Each row below is a small network's average activation on inputs in which a field has the value named, seen along a few directions.
Values that are neighbours, or in one group, have similar rows; names and order tell nothing.
(in the rows, 500 means zero)
Random noise pushes rows far along 14 fixed directions. That doesn't count. These rows show it; they differ only by the noise:
[696 701 547 535 780 574 349 462 330 345 589 376 601 545 496 620 461 527 543 371 756 299 493 630 597]
[375 433 388 672 285 607 271 387 539 426 415 513 420 451 368 500 481 450 423 487 469 374 482 626 603]
[811 409 401 951 507 299 140 775 466 544 498 324 486 315 796 525 638 100 555 626 465 393 543 535 598]
[554 673 407 521 719 641 601 625 612 449 259 580 410 694 488 644 509 382 418 277 377 534 496 519 395]
[737 590 536 542 385 462 691 646 558 459 397 465 729 342 154 557 590 662 383 411 411 571 508 585 449]
[799 750 432 555 423 521 402 438 511 535 208 505 360 519 299 494 386 370 304 317 518 294 280 624 539]
[761 447 787 378 786 206 538 624 615 418 466 583 523 481 622 457 537 398 390 626 462 603 463 681 430]
[766 621 326 435 646 532 560 678 541 563 226 709 200 409 787 635 230 340 396 329 174 439 432 512 516]
[382 655 341 630 298 314 531 69 399 455 443 637 486 612 556 551 280 495 447 330 466 268 418 468 387]
[191 731 686 172 464 623 542 497 602 333 586 482 430 426 411 765 541 872 461 558 507 730 439 591 574]
[252 416 419 249 549 554 226 432 413 391 624 408 456 659 424 578 644 609 636 529 732 647 520 594 397]
[151 631 404 383 648 903 866 449 595 725 631 558 409 303 609 651 566 689 763 425 297 442 677 303 406]
[871 586 652 379 265 106 463 777 511 477 431 500 500 573 597 571 364 434 209 726 513 705 394 516 592]
[332 715 483 480 256 560 540 346 627 632 498 525 230 429 612 577 536 385 417 670 443 341 571 446 537]
[513 557 304 978 381 254 612 466 447 530 708 660 653 469 660 750 386 318 594 606 410 322 723 427 453]
[703 403 480 346 682 691 474 607 459 653 650 526 449 318 414 474 491 479 618 630 608 343 643 616 564]


Values of TAGAR:
sepi: [495 561 727 549 799 366 525 755 617 514 787 551 508 415 586 622 576 501 651 765 669 696 404 514 628]
ros: [256 576 904 658 690 288 953 205 665 622 598 484 860 539 540 327 626 672 597 434 398 545 328 283 278]
kufu: [459 588 545 388 574 377 740 399 332 320 461 470 643 590 756 554 459 689 458 302 482 557 624 307 360]
mab: [424 417 362 669 623 285 600 373 552 532 461 723 473 532 347 474 476 350 719 308 314 502 404 565 232]
gabi: [374 556 618 475 582 507 656 490 711 564 437 525 338 538 291 429 782 317 465 555 483 546 509 590 320]
lanu: [487 335 589 640 645 412 610 521 420 253 490 469 820 641 539 480 548 608 556 457 505 595 610 486 410]
timep: [730 753 596 378 391 493 579 388 598 394 590 534 429 313 17 522 683 527 273 721 651 420 662 759 561]
miz: [585 298 486 535 758 682 393 777 603 324 445 500 522 346 264 505 796 477 537 505 443 687 655 762 585]
dape: [553 420 278 496 582 392 353 655 462 421 554 655 398 302 462 642 522 364 638 550 422 617 611 698 401]
TAGAR is arranged as 3 separate groups.
Which other values are in the same group as timep? Give them in the order they are listed. -> sepi, miz
Which other values are in the same group as ros? Give them in the order they are listed. -> kufu, lanu

Values of ZAKA:
kinu: [544 294 320 471 325 260 512 664 468 447 448 716 445 580 808 587 262 438 392 598 257 703 606 410 491]
mes: [604 746 814 421 521 389 961 438 693 679 480 565 480 493 633 414 507 469 332 622 402 454 499 345 493]
babi: [316 516 219 426 447 553 535 306 433 559 402 565 296 681 669 458 492 366 531 341 446 435 572 330 326]
rarif: [501 214 559 450 585 579 473 463 307 595 652 452 778 518 597 329 232 740 646 406 545 453 407 391 584]
zona: [273 376 564 433 480 689 649 873 726 632 508 623 357 917 494 514 500 296 459 770 496 814 603 311 580]
lipo: [388 452 546 653 528 330 482 633 600 416 453 612 396 537 758 583 440 369 466 550 312 687 424 479 539]
zod: [897 408 401 456 530 682 275 686 193 536 608 246 681 320 396 443 437 643 598 461 739 361 537 519 702]
zani: [337 560 602 699 475 541 659 451 681 738 423 638 549 695 322 480 342 472 513 493 452 532 241 375 456]
mim: [514 550 534 953 588 441 510 261 557 508 525 598 674 523 177 418 461 369 553 402 584 252 352 628 491]
kizol: [461 248 512 565 720 501 338 237 393 313 548 535 603 357 616 379 457 556 580 365 491 254 567 690 481]
ZAKA is arranged as a line.
Going along ZAKA from zona by way of its neighbour lipo, in what order are kinu, mes, babi, zod met? -> babi, mes, kinu, zod
List every value one step from rarif, in the order listed. -> kizol
